A small network was shown many inputs. Here are its activations along a few directions, one row for each input.
In each table, some parts of the input vary, and every possible input appears once, in random order.
Descriptions start from the smaller parts, as in this example, which fits no table here: one of 5 places around a ring, together with either a single point or one of 11 places along a line or (one of 3 separate values, together with one of 4 places along a line).
Shared parts are said once, and a part with two or three values counts as separate values.

Other details of the inputs vary at random and push rows far along two fixed directions, the same in every table; ignore that.
To show where, the next rows are all for the same input, with only those details redrawn:
[ 12   0  26   8 -14   6   7   6   6  -9   2  20 -15   4]
[  1  15  -7 -26 -19 -16 -41  -1  -6   0 -20  26 -21  16]
[  2  14 -11 -25 -16 -17 -42  -2  -4   3 -16  24 -20  11]
[ 16 -13  15   9  10   4   9  10  18  -6  16  11   4  -1]
[ 13   1  28   9 -14   7   8   6   7  -9   2  19 -16   3]
[ 16 -25  -4   7  39   1   3  10  29  -7  28   2  30 -11]
[ -1  26   3 -24 -36 -15 -41  -5 -14  -2 -29  33 -34  19]
[15 -5 23 10 -2  6  8  8 12 -8  9 15 -7  1]

A family of inputs:
row 1: [  2  -6 -20 -21  10  -5 -22 -12   0  20 -11 -11   8 -14]
row 2: [  4   1 -35 -39  17 -19 -38   4  20  12 -28  -4  14  -5]
row 3: [-11  -2 -43 -24  28  -9 -31 -17  14  10  -7 -19  31 -16]
row 4: [ -6  -3  17  27  -2   6   8  10  -8 -14  12  11  -1  14]
row 5: [ 31  20 -44 -39  17 -27  -1   6  33  18   9   0   1  -6]
row 6: [ -5  -5  18  14   6   2  14   2   3 -13  24   8   1  -8]
row 7: [ 18  32 -30 -38 -14 -25  -5 -12  -4  24   9   3 -23 -13]
row 8: [ -2  22 -15 -27 -10 -17 -31  -5   7   2 -37   9  -9  -1]
row 9: [-13  22  -7 -13 -13 -21 -32  -7  -9 -17 -10  27 -18  17]
row 10: [  1  -2  33   4 -26   9  13  10 -14   0   1   9 -27  11]
row 11: [  0  -4 -28  -9   6  -8 -29   6  -6   5   4   5   6  17]
row 12: [-18   4 -25  -3  17 -12 -15 -21  -1   3   0  -3  13 -18]
row 13: [-22  12 -21  -9   3  -6 -17 -17 -13   5 -20 -19  13  -1]
row 14: [-12   4  18  17  -5  13  20  -8  -4 -11  -8 -16   3  -3]
row 15: [-18  -3 -33  -7  19  -3 -22 -15  -8  13  -8 -29  33  -5]
row 16: [  0  -5  12  18  14   6  25   3  18 -20  -2   1   9  -7]
row 17: [  0  -1 -37 -20   6  -7 -24   5   4  12 -21  -8  13   4]
row 18: [-10   8 -12 -22  -3 -18 -33  -3  -8   4   0  13 -10   0]
row 19: [-16  -4  11  24   0  10  21 -12 -13  -6   7  -9   5  -8]
row 20: [  7  -5  22  16   1   5  12   5   9 -17  13  16  -3   2]
row 21: [ -7  -2  12  20  10   0  10   8   6 -27  19  12   5  12]
row 22: [-10  -2 -29  -8  25 -12 -15  -1  13  -7 -12  -6  20  -1]
row 23: [ 13 -15  13   4   8  18  16  -1  16   6  -7 -22  12 -13]
row 24: [  0   8  36   5 -42  10  14   9 -30  -1  -4   9 -42  20]
row 25: [ 15 -17  16  16  -1  13  15  16   3  -4  14  -1   1  14]
row 26: [ 28   9 -10 -12  12   4  41  -2  22  15  28 -23   4 -26]
row 27: [  6 -13   4   7  -2  22  23   0   1  15  -5 -30  12  -4]
row 28: [ 16  10 -48 -38  30 -34  -9  11  13  13  49   3   8 -12]
row 29: [-18  20  35  18 -41   9  18 -17 -30 -13 -19   7 -33   3]
row 30: [  0 -14 -32 -22  20  -2 -24  -8   3  24  -7 -14  16 -11]
row 31: [  1  11  41  -2 -47   4   5   4 -19  -2 -14  21 -47  12]
row 32: [ -3  -7  10  20  11   8  25   6   7 -13  -6  -7  13  -1]
row 33: [  5  12  -5 -27 -18 -12 -39   3  -6   1 -23  23 -20  20]
row 34: [ -5  -2  14  20  -9  19  18  -2 -13   6  -6 -24   5  -5]
row 35: [-28  18  -2  -6 -23 -14 -30  -5 -32  -4  -9  13 -17  23]
row 36: [  2 -15  -1  14   8  23  21   0  -5   9   4 -31  19  -7]
row 37: [ -6   6  23  20 -20   9  17   3  -5  -8 -21   1  -7   9]
row 38: [-20  19  37  18 -33  -1  19  -4 -18 -20   2  21 -32   9]
row 39: [ 21 -31   7  16  31  10  16  21  27  -3  26  -3  22   2]
row 40: [  7 -26  -5  13  34  12  20  -6  21  11  24 -16  27 -31]
row 41: [ 15 -12  15   8  -7  15  27  12   6   3 -15  -8   0   6]
row 42: [-28  23   2  -9 -27 -18 -23  -7 -33 -14 -10  19 -22  21]
row 43: [ 13  -6  18   4  -2   9  18   5  21  -3 -15   1   1  -8]
row 44: [  7 -13   7   5  16  14  20  -5  17  10   2 -22  17 -22]
row 45: [ 13  -4  22   8  -6   6   8   8   7  -7   5  17 -11   1]
row 46: [  2 -23  -9  24  21  18  27  -3  -1  13  23 -24  25 -20]
row 47: [ -3   7 -19 -19 -23  -4 -22 -14 -20  24 -23  -8 -11   2]
row 48: [ -4  -7   8  19  20  14  26 -10  10  -9   8 -22  24 -20]
row 49: [ -1   5  24  21 -19   9   5  10 -15 -12   4  15 -16  21]
row 50: [-17   9 -18  -5   0 -16 -31  -2 -12 -14  -4  13   0  20]
row 51: [ -2   4  24  15 -12  10  21 -14  -2  -4  -3   2 -14 -15]
row 52: [-11 -27 -16  18  45   1   7  10   2  -3  46 -13  37  -7]
row 53: [-25 -11 -33  -2  37 -18 -23   2  -5  -7  25  -6  29   4]
row 54: [ 29  29 -34 -38   2 -34 -19  10  14   7  24  22 -17   6]
row 55: [-15  10  29  23 -37  11  14 -12 -34   0 -14  -2 -22   3]
row 56: [ -8  -8   7  25  -4  15  21  -8 -15   8   9 -13   3 -10]
row 57: [ -6 -19  -1  18  13  10  19  13  -9  -4  33  -4  10   4]
row 58: [ 10  -8  20   2  -7  20  24  -3   4  16 -15 -23   1  -7]
row 59: [  4 -12   2  17   9  11  16  12   9  -3  -3 -10  12   2]
row 60: [  7  -4 -21 -27   8  -9 -20   8  15  12 -28  -3   7   6]
Changing only one part turns row 23 into row 1. The same change can be made to row 27. Which row results?
Answer: row 47
What is each input in this table made of?
Answer: one of 5 places around a ring, together with either a single point or one of 11 places around a ring
Start at row 35 and move only the place on the ring of 11, one step at a time. The first step leads to row 53. Which rows follow, in order?
Answer: row 42, row 38, row 6, row 18, row 31, row 10, row 24, row 57, row 52
List by row number the other rows that have the place on the ring of 5 in common with row 50.
Answer: row 4, row 9, row 11, row 20, row 21, row 25, row 33, row 39, row 45, row 49, row 54

A family of inputs:
row 61: [  4  10  -3 -14 -14  -3 -11  -5  -2   8 -17   3 -13   1]
row 62: [  9 -13  17  15   6  14  25   4  10  -2   8  -6   5  -8]
row 63: [  1   6  -4  -9  -3 -13 -16   6  -2  -5  10  18 -10  10]
row 64: [-10   6 -12  -4   0  -6 -12  -4  -9   1  -1  -3   3   3]
row 65: [ -8   3  -8  -4  -4  -2 -10  -2 -11   4  -4  -4   0   4]
row 66: [ 1 -8 23 21 -5 14 19  6 -1 -8  1  2 -2  5]
row 67: [ -7  10  -6  -9 -10  -6 -13  -8  -9   2 -11   3  -7   1]
row 68: [ -1  14  48  21 -40  17  27  -3 -15 -14 -14  14 -33   6]
row 69: [ -5   7  28  22 -22  12  26   0 -14 -10  -1   4 -16   4]
row 70: [  5 -14 -30 -10  31  -5  -6   1  13  11  13 -17  26  -9]
row 71: [  0  15   0 -13 -17  -5 -11  -2  -4   1 -19   8 -15   7]
row 72: [ -2   0 -19 -11  12  -8 -12  -4   3   6   1  -6  10  -7]
row 73: [ -5   6  -8 -11  -2  -8 -15  -5  -2   1  -8   3  -2   1]
row 74: [-10   3 -11  -5   4  -6 -12  -6  -5   1  -1  -3   5  -1]
row 75: [ -8   2 -11  -5   6  -7 -16  -3  -1  -3  -4   2   5   2]
row 76: [-3 -6 22 23 -7 15 26  3 -7 -6  8 -5 -2  0]
row 77: [ -7   4  -5  -8  -7  -5 -19  -4  -8   2 -12   3  -5   5]
row 78: [ -2  -8 -10  -3  11  -3 -13   3   4   1  -1  -2  12   3]
row 79: [ -5  -2 -10  -5   9  -7 -14   2   4  -2  -2   0  10   3]
row 80: [  7 -23  11  20  21  14  25   6  15  -4  19 -11  20 -10]
row 81: [  6 -12  13  13   7  13  24   2   5   1  11 -10   7 -10]
row 82: [ -3  12  -8 -11 -10  -7  -9  -4  -9   5 -11   1 -10   3]
row 83: [  2   1 -10 -13  -1  -5 -13   1   3   7 -11   0  -1   3]
row 84: [-12  27  16  -5 -45   1 -15 -12 -31   1 -31  14 -37  12]
row 85: [ -1   4  -8  -6   2 -14 -17   7  -1  -6  13  18  -7  10]
row 86: [ -6  -4 -17  -4  17  -9 -17   2   5  -3   1  -1  15   3]
row 87: [ -6   9  -3  -9 -13  -3 -12  -7 -11   6 -13   2  -9   2]
row 88: [-4 -5 19 22 -1 11 22 -1 -3 -9 10 -2  2 -4]
row 89: [  3  -5 -20 -11  15  -4 -10  -3   7  12   2 -10  13  -8]
row 90: [  5   4 -14 -15   4 -16 -19   5   5  -2  10  15  -4   7]
row 91: [ -1  -4 -12  -8   8  -5 -14   2   4   4  -4  -2   9   3]
row 92: [  3  -6 -23  -9  24  -7  -6  -2  13   8   9 -11  19 -12]
row 93: [  0   2  26  16 -20  14  25   1 -11  -2  -3  -1 -14   3]
row 94: [  3  12  -4 -10 -11  -3  -2  -4  -5   5  -9  -1 -11   0]
row 95: [ 10   4  28  13 -14  13  28   0   3  -4  -2   3 -13  -4]
row 96: [ 16 -29  -9  14  46   8  26  10  34  -2  29 -18  38 -15]
row 97: [ -1  -4 -16  -8  14  -7 -12   1   9  -1   0  -2  13   1]
row 98: [ -1 -11  19  20   1  14  22   0  -2  -3  10  -7   5  -5]
row 99: [ 14   5 -12 -15   5 -12  -9   5  11   4  11  10  -4   0]
row 100: [  0 -11  22  21   0  14  20   3   1  -8   7  -1   1  -2]
row 101: [  5  -3  22  14 -10  14  29   4  -3   0   4  -6  -6  -3]
row 102: [  0   6  -9 -12  -1  -6 -12  -4   2   2  -9   2  -2  -2]
row 103: [  9   5 -13 -17   5 -15 -14   6   7   1  10  13  -5   3]
row 104: [ 10 -13 -23  -9  26  -3  -7   4  18   8   6 -11  24  -7]
row 105: [ -1   6  25  15 -19  11  25   0  -9  -6  -1   2 -14   2]
Changing only one part turns row 105 into row 82. The same change can be made to row 93. Which row results?
Answer: row 101
Changing only one part turns row 77 into row 62. The same change can be made to row 98. Which row results?
Answer: row 81
What is each input in this table made of?
Answer: one of 5 places along a line, together with either a single point or (one of 2 separate values, together with one of 4 places along a line)
Start at row 66 and move only the place on the line of 5, one step at a time. The first step leads to row 78. Which rows follow, in order?
Answer: row 91, row 83, row 104
Which other rows does row 102 become when the place on the line of 4 takes its other values? List them by row number.
Answer: row 71, row 72, row 82

A family of inputs:
row 106: [13 -6 25 17 -2 16 30  4 11 -6  5  0 -2 -5]
row 107: [ -1  24 -10 -25 -26 -18 -31   0 -13   2 -19  19 -27  18]
row 108: [-14  10 -25 -20   2 -19 -38  -8  -8   2  -9   7   0   5]
row 109: [ -2  -1 -37 -20  21 -14 -21  -6   7  13   1 -11  17  -9]
row 110: [-7 -7 10 12 -1  8  7 -2 -5 -3  1 -3  2 -1]
row 111: [ -3   7  22   6 -23  12  15  -6 -12   1 -14  -5 -15  -2]
row 112: [ -4   4  21  15 -11   6  12   1  -4 -11  -3   8 -10   4]
row 113: [  2   6  21  11 -12   3  15   6  -2 -10   5  11 -12   7]
row 114: [ 9 -3 16 10 -4  5 18  8  3 -7 16  8 -9  3]
row 115: [ -2   5 -33 -22  12 -13 -22  -6   4  12  -9  -7  10  -3]
row 116: [ 14 -13  18  17  10  14  29   3  15  -4  16  -5   7 -11]
row 117: [ -8 -18 -48 -11  45 -10 -27  -3   9  12  15 -23  43 -10]
row 118: [ -3  39   8 -30 -57 -15 -35  -5 -26   7 -45  29 -53  22]
row 119: [ 13 -13  13  11   9   7  20   9  12  -2  18   2   4  -5]
row 120: [  1  -5  16  11  -2  14  21   0   1  -1  -5 -12   3  -5]
row 121: [  5 -13   9  16  18   5  22   9  11  -9  29   0  12  -6]
row 122: [ -8 -10 -42 -13  31 -10 -28  -3   4  10   2 -17  31  -4]
row 123: [-6 -4 17 15 -8 10 12  0 -5 -6 -5 -1 -2  2]
Changing only one part turns row 122 into row 117. The same change can be made to row 118. Which row results?
Answer: row 119
What is each input in this table made of?
Answer: one of 2 separate values, together with one of 9 places around a ring
